A small network was shown many inputs. Here are its activations along a few directions, one row for each input.
In each table, some parts of the input vary, and every possible input appears once, in random order.
A made-up example of a description, with smaller parts first: one of 3 separate values, together with either a single point or one of 9 places around a ring or (one of 4 places along a line, together with one of 8 places around a ring).
Shared parts are said once, and a part with two or three values counts as separate values.

Other details of the inputs shift rows strongly along two fixed directions, in all tables alike. That doesn't count.

A family of inputs:
r1: 16 -21 -32 7 3 -17 -24 10 39 -6 0
r2: 15 -31 -13 22 23 -2 15 8 30 -4 -34
r3: -6 8 13 -11 0 25 11 -15 -28 11 -3
r4: -1 4 8 -15 3 42 4 -12 -30 12 -15
r5: -20 20 15 -10 -11 -37 25 -14 -13 -17 54
r6: -1 -2 0 -1 -9 16 -7 4 2 15 -13
r7: -18 3 24 5 -12 38 6 5 -15 28 -22
r8: -3 3 -5 -1 -12 6 -11 1 2 9 4
r9: 0 0 -7 -8 -13 8 -18 -2 -1 7 4
r10: 18 -22 -20 11 21 -26 9 6 35 -18 -1
r11: 12 5 -4 23 23 -43 -30 30 26 -27 -31
r12: 8 -10 -17 1 -6 -5 -13 11 16 2 1
r13: 0 35 31 -1 20 1 -11 -2 -50 -18 -13
r14: -6 12 -4 -10 -3 -48 14 -14 4 -25 51
r15: -3 11 0 -22 0 22 -3 -17 -30 2 13
r16: 16 -19 -15 2 16 16 3 1 6 0 -27
r17: -16 27 3 -11 -25 -30 -5 -9 -3 -5 55
r18: -9 5 19 -3 -2 26 20 -8 -28 6 -4
r19: -9 1 8 9 -14 2 4 4 6 7 2
r20: -4 8 10 -14 -1 26 10 -14 -30 9 -4
r21: -9 17 -4 -4 -20 -47 -1 -1 14 -13 54
r22: -10 -9 19 14 -6 23 9 12 3 23 -25
r23: 24 -28 -30 2 24 -7 -6 3 29 -14 -16
r24: 6 -17 -2 15 0 13 0 13 18 16 -30
Each input here is: one of 2 separate values, together with either a single point or one of 11 places along a line.

A family of inputs:
r25: -7 -7 5 -4 -15 55 0 -7 -26 30 -15
r26: -2 21 3 1 -3 -50 -2 1 -3 -27 36
r27: 28 -36 -27 22 26 1 7 17 51 1 -46
r28: 14 -47 -32 28 14 -4 -2 14 54 5 -31
r29: 25 -37 -19 30 38 -16 -2 17 36 -14 -50
r30: 1 -5 10 -15 -9 44 -1 -7 -22 23 -13
r31: -1 8 12 -10 -6 46 1 -11 -33 25 -16
r32: 27 -29 -32 18 34 -20 -17 18 41 -23 -34
r33: -16 12 -8 -8 -22 -30 11 -9 9 -12 58
r34: -4 2 -1 -13 -8 -20 9 -4 14 -9 31
r35: -6 -1 -2 -8 -8 -27 1 -7 13 -5 32
r36: -3 8 -7 0 -4 -28 2 -7 8 -4 26
r37: -7 21 9 -6 4 -33 12 -7 -15 -26 32
r38: -2 9 17 1 -9 41 1 1 -21 30 -28
r39: -14 5 13 0 -25 38 0 1 -21 26 -5
r40: -11 20 1 -6 3 -40 -8 -6 -1 -23 33
r41: -8 18 19 -3 -1 21 -12 5 -25 7 -16
r42: 6 3 12 0 11 24 1 -3 -32 1 -23
r43: -9 7 24 -12 -20 36 -1 0 -22 25 -10
r44: -11 27 3 -14 2 -37 0 -6 -5 -29 41
- Describe the family of inputs behind these rows. => one of 4 separate values, together with one of 5 places along a line
- The inputs of r31 and r30 match in every part but the place on the line of 5. If r38 is changed in the same way as r31 into r30, which row does it become? => r43
- Change only the place on the line of 5 in r28. List by row number the other rows that result. => r29, r35, r36, r40
- Change only the choice among 4 separate values in r40. List by row number the other rows that result. => r32, r41, r44
- Change only the choice among 4 separate values in r39. List by row number the other rows that result. => r25, r28, r33
